Each row below holds a small network's activations on one input, seen along a few directions.
Each table varies a few parts of the input and shows all the possible inputs, shuffled.
Descriptions start from the smaller parts, as in this example, which fits no table here: one of 6 places along a line, together with either a single point or (one of 2 separate values, together with one of 5 places around a ring) or one of 11 places along a line.
Shared parts are said once, and a part with two or three values counts as separate values.
(in the rows, 128 means zero)

Other details of the inputs shift rows strongly along three fixed directions, in all tables alike. That doesn't count.
These rows show it; all are for the same input, with only those details redrawn:
[162 169  91 160 154 147  98 134 125 170  96 147  57]
[ 94 137 154 173 173 105 128 133 177 158 143 145 126]
[ 94 137 155 173 174 105 128 133 178 158 143 145 126]
[ 99 118  67 121 163 171  93 148  19 147  80 118  94]
[186  75  70  74  94 170 102 111  45 102  89 124 123]
[ 94 137 154 173 174 105 128 133 178 158 143 145 126]
[ 94 138 154 173 173 105 128 133 177 158 142 145 125]

Table:
row 1: [104  55 125  81  78 125 160 104 102  80 148 102 198]
row 2: [151 114 153 107  68  98 155  83 215 115 150 129 147]
row 3: [216 155  83 110  63 142 125  90 152 115 105 130  72]
row 4: [131  61 161  79  86 117 146 139  90  61 134  95 206]
row 5: [ 43  93 145 128 188 120 130 168  62 118 136 119 156]
row 6: [ 31  86 130 133 182 129 123 147  74 135 127 116 164]
row 7: [154 201  86 157 138 147 111 131 122 165  91 141  72]
row 8: [159  94  62  65  58 168 125 107  48 118  91 103 118]
row 9: [133  58 144  66 107 121 139 132  92  61 157 124 204]
row 10: [179 107 154 115  97 105 137  98 210 106 164 151 170]
row 11: [174 195 118 152 150 145  86 165 112 152 107 138  61]
row 12: [166 114 152 117  83  96 153  95 216  94 140 133 162]
row 13: [179 108 163 123  92 118 152  97 210 106 158 141 169]
row 14: [252 170 123 113  76 140 111 122 131 107 103 136  95]
row 15: [199  99 194 124 102  97 131 119 193  95 157 143 156]
row 16: [ 87 140 151 172 165 108 133 123 174 159 159 140 114]
row 17: [170 195 108 155 151 155 117 158 115 150 107 138  57]
row 18: [246 157  98 112  73 134 134 127 141 106 103 137  83]
row 19: [ 95 171 180 166 157  91 134 160 171 128 130 116 123]
row 20: [ 16 104 122 134 162 125 144 156  76 130 119  99 175]
row 21: [165 209 101 152 145 139 118 152 111 148  99 142  64]
row 22: [151 188  82 150 140 153 101 127 124 169 121 141  55]
row 23: [ 20  87 131 122 166 130 127 134  75 155 138 112 150]
row 24: [170 111 160 123  85 121 157  87 204 108 173 136 157]
row 25: [ 77 155 157 160 148 123 144 123 179 175 156 130 122]
row 26: [ 74 169 150 158 141 108 144 117 176 173 148 135 128]
row 27: [ 81 136  61 101 143 176  94 139  23 166  99 112  91]
row 28: [107  68 130  77  84 129 153  93  95  79 152 112 206]
row 29: [ 43 112 166 132 175 138 127 177  59 116 132  97 169]
row 30: [177 104  76  60  82 154 124 133  37  67  81 104 121]
The inputs of row 24 and row 1 match in every part but one. If row 13 is changed in the same way as row 24 into row 1, which row does it become?
Answer: row 20
What do these inputs look like to the network?
Answer: one of 5 places along a line, together with one of 6 places along a line
Which other rows does row 4 become when the place on the line of 6 takes its other values? List them by row number.
Answer: row 11, row 14, row 15, row 19, row 29
Which other rows does row 15 become when the place on the line of 5 takes its other values? List them by row number.
Answer: row 5, row 6, row 16, row 23

Table:
row 31: [193 164 149 149 120 134 116 116 163 159 126 147  99]
row 32: [ 97  77 129 110 123 127 146 121  97  91 104 102 174]
row 33: [190 145 107 162 138 123 120 114 175 137 130 158  92]
row 34: [173  92  82  75  60 149 142  64 137 116 147 132 153]
row 35: [102 150 189 172 165 123 138 140 184 154 161 129 141]
row 36: [ 88 162 162 154 150  91 142 134 188 119 153 139 153]
row 37: [ 23 165  97 158 225 150  88 176  42 168 114 122 105]
row 38: [192 170 134 145 129 130 121 117 162 147 144 164  98]
row 39: [ 93  83 116 105 132 125 154 120  93  80 119 120 173]
row 40: [191 155 104 148 133 129 112 131 167 150 124 167  93]
row 41: [198 120 101  81  68 139 135 112  92  87 124 128 144]
row 42: [107 106 164 167 156  88 135 125 192 136 158 141 127]
row 43: [ 90 147 155 152 158  90 159 140 195 131 143 146 154]
row 44: [ 18 165  98 162 202 144 115 184  51 177  72 100 104]
row 45: [129 172  69 130 149 149 106 159  70 161  69 119  44]
row 46: [ 80  80 136 104 139 148 104 136  60 109 116 114 176]
row 47: [114  85 174 106  85 119 159 129 138  82 157 102 207]
row 48: [178 186 118 145 109 130 108 127 154 139  95 128  87]
row 49: [ 63  72 150 111 101 121 156  81 158 132 160 113 205]
row 50: [124 193  67 138 146 172 115 167  47 143  96 113  68]
row 51: [ 75  98 127  97 114 137 141 154  58  95 136  91 153]
row 52: [179 110  86  66  78 143 109 118  70  89  99 104 113]
row 53: [ 78  74 132  89 142 133 107 137  61 104 132 113 157]
row 54: [185  85  88  77  79 140 131 107  84  80  92 113 113]
row 55: [ 82 152 153 156 174 123 118 151 114 167 139 138  96]
row 56: [203 139 128 146 115 129 113 119 178 152 112 152 104]
row 57: [105  53 159 105 124  98 135 128 143 105 157 133 181]
row 58: [167 146 102 123  82 134 130  79 186 165 138 140  74]
row 59: [116 143 175 153 160 119 147 133 185 133 179 143 149]
row 60: [175 183 111 142 102 141 116 134 115 147  95 126  84]
row 61: [113 131 187 147 151 111 143 135 187 137 176 133 130]
row 62: [100 148 174 145 127  87 150 136 171 133 157 128 133]
row 63: [202  71 102 105  86 148 113 100 106  98 103 127 138]
What do these inputs look like to the network?
Answer: one of 3 separate values, together with either a single point or (one of 2 separate values, together with one of 5 places along a line)
The inputs of row 57 and row 40 match in every part but the choice among 3 separate values. If row 52 is changed in the same way as row 57 into row 40, which row does it become?
Answer: row 36
Which other rows does row 51 become when the choice among 3 separate values takes its other values? List them by row number.
Answer: row 47, row 50
Which other rows does row 46 become when the choice among 2 separate values takes its other values? List them by row number.
Answer: row 48

Table:
row 64: [157 108 157 109 110 116 137 127 145  92 150 130 175]
row 65: [123 112 143 116 107 115 147 106 158 119 153 134 168]
row 66: [151  93  96  85 108 156 112 134  49 100 106 119 123]
row 67: [ 83 120 137 129 157 120 121 155  88 128 131 123 141]
row 68: [114 136 140 126 120 127 131 120 136 136 132 123 136]
row 69: [154 162 153 155 120 119 137 124 194 150 143 137 111]
row 70: [122 174 116 160 164 140 122 149 116 155 114 134  87]
row 71: [ 82 123 128 131 162 124 119 145  93 124 123 124 151]
row 72: [212 165  97 125  84 147 114 104 146 149 105 140  75]
row 73: [166 162 151 157 135 116 139 130 189 137 144 144 114]
row 74: [118 149 152 169 153 109 125 133 187 153 132 140 114]
row 75: [ 85 140 171 142 139  98 146 124 181 139 165 132 149]
row 76: [135 104 154 125 123 114 141 124 153 103 147 137 166]
row 77: [ 93 114 165 151 156  94 146 128 185 139 158 138 147]
row 78: [175 206 129 179 128  94 146 139 215 135 107 144  78]
row 79: [121 170  85 136 139 148 111 125 104 158 101 132  87]
row 80: [163 151 153 162 130 111 136 124 191 149 135 146 108]
row 81: [ 84 120 117 130 162 130 117 148  88 132 118 125 145]
row 82: [141 218  98 175 151 112 123 163 145 156  83 130  33]
row 83: [ 89 124 164 151 136 103 145 117 185 143 152 131 153]
row 84: [ 59 124 118 151 169 128 131 136 116 145 131 123 136]
row 85: [100 120 125 115 146 138 120 150  68 112 119 118 151]
row 86: [179  93 128  92  92 144 131 119 105  98 122 117 146]
row 87: [121 167 110 163 165 139 122 148 115 161 113 138  88]
row 88: [134 174 121 160 156 127 103 144 128 159 103 135  85]
row 89: [131 109  94 112 118 152 125 124  76 115 117 120 130]
row 90: [108 111 176 128 136 105 141 139 159 106 162 126 163]
row 91: [183  74 108  81  67 137 141  88 138  94 133 133 164]
row 92: [134 111 161 122 124 116 140 126 153  98 149 133 166]
row 93: [111 102 111 114 120 140 122 117  92 118 114 112 136]
row 94: [143 162 108 145 133 150 113 139 108 148 108 120  84]
row 95: [115 111 124 110 132 149 117 148  69 112 112 109 139]
row 96: [157 142 144 148 125 123 124 130 161 135 127 138 113]
row 97: [ 84 177 122 169 187 128 114 166 103 165 114 135 101]
row 98: [125 109 126 113 127 135 117 141  80 118 114 120 145]
row 99: [136 114 162 130 122 117 142 124 156 118 141 127 150]
row 100: [ 86 118 115 101 130 142 124 137  72 126 130 109 139]
row 101: [ 94 104 110 117 149 140 126 133  75 120 115 119 145]
row 102: [132 116 134 128 132 122 134 131 126 127 135 133 126]
row 103: [100 137 181 148 154  94 138 148 171 127 163 132 154]
row 104: [198 143 134 135 104 123 117 110 177 126 118 143 103]
row 105: [101 120 161 152 152 101 140 129 185 127 151 141 157]
row 106: [ 71 140 149 140 170 117 122 161 101 134 135 122 135]
row 107: [ 79 111 106 102 131 135 121 123  77 129 122 114 137]
row 108: [ 83 123 166 137 134  96 149 120 177 138 167 134 158]
row 109: [162  97 149 103 104 121 141 117 140  98 146 129 149]
row 110: [ 82 168 115 164 165 132 123 150 119 174 126 132  83]
row 111: [186  87 124  80  66 139 144  95 131  86 140 129 166]
row 112: [102 127 183 145 145 100 137 144 165 123 154 126 168]
row 113: [142  83 136 108 100 112 141 100 162 105 150 130 154]
row 114: [ 85 120 101 117 136 138 126 123 100 139 120 122 141]
row 115: [ 69 135 151 148 166 127 124 157 106 135 125 117 135]
row 116: [201 134 115 131 109 128 130 108 173 130 123 150 108]
row 117: [103 166 106 154 160 148 117 150  97 149 118 120  94]
row 118: [ 90 122 173 145 143 101 147 131 174 123 171 124 154]
row 119: [237 152  93 117  94 139 101 115 141 132 103 150  70]
row 120: [ 92 124 168 154 135 104 150 124 181 145 156 133 154]
row 121: [ 80 118 118 131 163 131 116 148  95 136 119 124 120]
row 122: [ 84 109 103 114 136 144 129 126  80 127 119 118 145]
row 123: [182 165  88 126 127 145  93 134  96 141  95 137  66]
row 124: [131 143 116 128 122 120 126 113 158 151 130 138 108]
row 125: [114 173 115 157 155 137 116 143 118 156 121 128  73]
row 126: [ 99 113 171 146 147  96 134 132 174 131 148 133 167]
row 127: [167 167 100 151 137 145 107 128 125 159  95 134  65]
row 128: [125 114  99  89 108 156 124 124  69 113 119 113 147]
row 129: [145 153 145 164 128 116 133 120 184 149 137 139 107]
row 130: [134  87  99  88 118 145 120 122  63 105 111 118 132]
row 131: [ 75 122 114 132 147 139 134 139  89 140 127 123 140]
row 132: [ 88 107 110 124 133 140 127 127 100 144 116 117 134]
row 133: [119 109 145 114 104 113 137 100 159 123 141 125 161]
row 134: [136 167 117 142 147 144 104 153  92 147 100 125  92]
row 135: [178  77 111  91  90 141 128 105 112 105 113 124 144]
row 136: [171  85 104  84  82 138 124  98 105  92 124 122 135]
row 137: [131 111 136 128 119 117 139 105 160 112 145 132 152]
row 138: [140 112 155 119 120 121 138 130 146  98 148 129 164]
row 139: [113 112 116 104 119 144 130 134  87 121 133 115 133]
row 140: [137 117 159 121 123 114 133 130 151 107 147 132 142]
row 141: [168 105 108  79  78 146 131 101 104  97 126 125 152]
row 142: [ 93 101 116 108 144 136 114 139  71 112 117 118 135]
row 143: [ 97 129 178 150 154  99 148 141 176 131 165 130 148]
row 144: [227 152 118 122  74 142 125 101 169 132 119 140  90]
row 145: [ 87 107 106 117 136 136 128 129  99 140 126 121 128]
row 146: [227 146  89 128  85 148 111  99 155 139 100 140  70]
row 147: [138  94  80  80  98 158 117 114  56 112 107 115 122]
row 148: [167 177  94 150 142 146 102 133 125 148  98 142  68]
row 149: [ 99 104  96 101 117 147 120 119  79 134 107 112 139]
row 150: [142  85 137 105  98 119 141 108 136 100 151 126 155]
row 151: [ 97 172 112 146 149 146 113 146  99 164 112 117  94]
row 152: [ 78 122 128 133 146 139 126 140  87 130 122 109 134]
row 153: [112 111 116 103 118 143 130 129  87 121 129 118 132]
row 154: [134 120 144 123 113 125 146 119 155 118 153 129 156]
row 155: [166  88 141  94  68 101 157 115 151  67 114 111 172]
row 156: [243 151 108 121  75 142 125  97 169 113 123 146  91]
The inputs of row 140 and row 92 match in every part but one. If row 100 is changed in the same way as row 140 into row 92, which row does it become?
Answer: row 128
The inputs of row 101 and row 130 match in every part but one. If row 65 is changed in the same way as row 101 into row 130, which row does it become?
Answer: row 108
What do these inputs look like to the network?
Answer: one of 3 separate values, together with either a single point or (one of 5 places along a line, together with one of 6 places along a line)
Which other rows does row 96 become when the place on the line of 5 takes its other values? List them by row number.
Answer: row 74, row 95, row 104, row 115
Which other rows does row 116 become when the choice among 3 separate values takes its other values? List them by row number.
Answer: row 77, row 135
Which other rows does row 82 become when the choice among 3 separate values takes its other values? List them by row number.
Answer: row 78, row 155
Which other rows does row 133 become when the place on the line of 6 takes its other values? List them by row number.
Answer: row 83, row 88, row 93, row 104, row 127
Which other rows does row 123 become when the place on the line of 5 takes its other values? List them by row number.
Answer: row 67, row 103, row 106, row 119
